Each row below holds a small network's activations on one input, seen along a few directions.
In each table, some parts of the input vary, and every possible input appears once, in random order.
A made-up example of a description, with smaller parts first: one of 8 places around a ring, together with either a single point or one of 9 places along a line or (one of 3 separate values, together with one of 4 places along a line).
Shared parts are said once, and a part with two or three values counts as separate values.

Other details of the inputs shift rows strongly along two fixed directions, in all tables alike. That doesn't count.

Table:
x1: [ 36 -18 -41  -6   9  -6  50  23 -26  10  44 -58   3 -63]
x2: [ 68   4 -60   2  -2   6  37   2 -14  15  26 -81  10 -26]
x3: [ -1 -32  32  17   1  26 -21 -19 -16 -11  -4  -1  24  27]
x4: [  7 -35  35  33  -1  46 -57 -22 -34 -24 -27 -11  43  28]
x5: [ 37   8  -1  11  -6  17 -20 -29   5  -3  -2  -2  11  30]
x6: [ -6  44 -33 -37 -24 -67  20   2  60  24  14  37 -52 -15]
x7: [-14  53  21 -35 -10   1 -29  21  49  12 -13  64 -39  21]
x8: [-20  53  21 -43 -10 -16 -15  18  54  14 -20  58 -47  22]
x9: [-35  20 -18 -36 -22 -61  22  20  34  17  22  33 -38 -54]
x10: [-59   8  -7   1  -2 -43  25  -6  43   0  -8  51 -31  12]
x11: [-13 -17   4  28  22   3  23 -10 -13  -4 -23  -7  11  21]
x12: [ 76  17 -26 -21  20  47  12  33 -28  10  14 -69   5 -25]
x13: [-38  -4  26   1 -14 -16 -22 -19  16 -13 -20  45   1  15]
x14: [-37  66   8 -48 -10 -41   5  15  73  13 -21  69 -50  22]
x15: [-53  20   8  -8   9 -44  25   3  34  10  -7  62 -34   1]
x16: [ -6 -22  -4  26   3  -2  24 -16  -7 -10  -8 -13  22  13]
x17: [ 14  -4 -53 -14 -11 -30  51  27  -9  18  31 -46 -13 -76]
x18: [-21 -15  13  24  13 -11   8 -11   4 -14 -16  18   3  26]
x19: [ 67  24 -48 -33 -10   5   7  26  -2  25  59 -61 -28 -62]
x20: [ 16  18   9  26  15  31   5 -14   4 -15 -52 -23  38  68]
x21: [ 26   1 -46 -26 -10  -6  19  37 -37  14  48 -54  -7 -86]
x22: [ -3 -18  19  38  -8   9  -9 -27 -36 -29 -30 -22  54  31]
x23: [ -3 -20  21  22  27  19   5  -9 -23  -7 -17  -5  19  22]
x24: [-22   1   4  -3 -17 -21  -4  -9  -6  -9  -9  12  10   2]
x25: [ 30   2  11  30  -4  18 -28 -45   3 -19 -22  -8  36  65]
x26: [  1 -26  14  12  14  34 -27   4 -16  -5   7   0   6   5]
x27: [-26  14  -5 -22 -24 -16 -23  19   3  10  20  25 -17 -39]
x28: [-23  -6  -1  -2   8  -4   2   1  13  -3  14  24 -21  -5]
x29: [-29   3 -15 -22   1 -37  22  13  27  11  21  30 -41 -24]
x30: [ -5 -27  26  18  12  27 -18  -8 -13  -9  -2   0   7  22]
x31: [  7 -37  34  28   3  47 -37 -18 -29 -14  -8   0  35  32]
x32: [ -7 -21  27  22  30  30 -11 -15 -21 -10 -20   6  18  28]
x33: [ 43 -24 -30  -3  11  14  35  18 -36   5  43 -62  14 -51]
x34: [ -5 -10  12   2 -16  10 -26  -2 -28  -9  -2 -17  19  -2]
x35: [-36  -6  34  -1 -18 -12 -30 -13  15  -9 -18  40   0  14]
x36: [ 27  -9 -51   2 -12  -7  42  20 -40   8  23 -74  11 -60]
x37: [ -3 -20  10   7   4   7  -6  -9  -9  -5   4   5  12   7]
x38: [  5  34  16  -1  10   8   4  -5  25  -5 -44   7  12  45]
x39: [ 39   2   8  14  -8  33 -49 -19  -2  -4  -4   1  18  36]
x40: [ -4 -17  26  14  22  39 -26   2 -24   1  -3   7  10  14]
x41: [-30  15  -3 -36  10 -30   9  35  22  26  23  36 -55 -41]
x42: [ -1 -16   4  18  -5  -6   7 -12 -14 -15 -16 -14  22  -3]
Each input here is: one of 6 places along a line, together with either one of 2 separate values or one of 5 places along a line.
Q: The inputs of x15 and x40 match in every part but the place on the line of 6. If x38 is changed in the same way as x15 into x40, which row does it become?
A: x7
Q: Which other rows does x7 become when the choice among 2 separate values takes its other values? List them by row number.
A: x39
Q: Which other rows does x14 become when the choice among 2 separate values takes its other values? List them by row number.
A: x25
Q: Which other rows does x10 become when the place on the line of 5 takes its other values? List them by row number.
A: x11, x16, x17, x36

Table:
x43: [ 22 -26  23  40  24  46  -9 -27 -43 -25 -22 -36  49  51]
x44: [ 19 -27  15  47  -2  40 -19 -27 -42 -25 -32 -46  58  42]
x45: [ 67  61 -30 -62 -16  -3   7  36  26  23  30 -32 -29 -38]
x46: [ 17  -5 -19   8  -6   2   9  -1 -14  -3  -4 -20  16 -10]
x47: [ 14 -36  29  38  -1  49 -37 -25 -51 -23 -20 -33  50  31]
x48: [  8 -16  -1  -1   6   9  -7   4 -14  -3   9 -18   6 -18]
x49: [ 25 -27  27  41  24  47 -10 -23 -44 -23 -30 -34  44  46]
x50: [ 15 -11 -10   8  11  -4  12  -5 -11  -4  10 -25   4 -10]
x51: [ 15 -19  -1   3   5   9  11   3  -9   5  14 -18   6  -8]
x52: [-69  31  25  -8 -11 -37  -4 -14  53  -5 -39  83 -20  47]
x53: [-72  20  37 -14  -7 -29 -26  -8  43  -4 -25  91 -25  36]
x54: [-67  22  22  -4 -15 -46  -7 -24  60  -8 -39  79 -19  41]
x55: [-22  14  13   4   2  -4   4  -1  15  -5 -30  22  -1  20]
x56: [-61  18  22   1 -18 -50 -15 -30  46  -5 -25  91 -21  39]
x57: [  2   3 -33 -25 -17 -20  21  26   3  17  45 -16 -29 -62]
x58: [ 13   0 -12 -18  10   7   8  35 -17  14  22 -20 -15 -48]
x59: [ 19   3 -29 -10   4  -8  30  21  -7  17  17 -34  -3 -36]
x60: [-70  20  26   1 -24 -48 -20 -28  45  -6 -25  82 -25  39]
x61: [-21  -1  21   3   2   2  -2  -2  15  -7 -12  30  -7  19]
x62: [ 11   1 -38 -25 -11 -22  24  24   6  17  44  -8 -25 -61]
x63: [ 55  46 -55 -38   6  10   4  41  26  42  41 -24 -49 -38]
x64: [ 10  -1 -35 -27  -2 -23  30  26  13  14  42 -16 -31 -60]
x65: [ 15  -5 -23 -17   7   5  25  25  -7   8  32 -24 -13 -35]
x66: [ 28 -33  25  46  21  38  -8 -33 -41 -17 -21 -37  52  48]
x67: [ 23 -37  25  40   8  48 -36 -27 -49 -24 -21 -25  57  30]
x68: [  6   3 -25 -33   1 -20  17  36  -2  28  40 -10 -31 -64]
Q: What do these inputs look like to the network?
A: either one of 2 separate values or (one of 4 places along a line, together with one of 6 places along a line)
Q: What sort of input is x60?
A: one of 4 places along a line, together with one of 6 places along a line
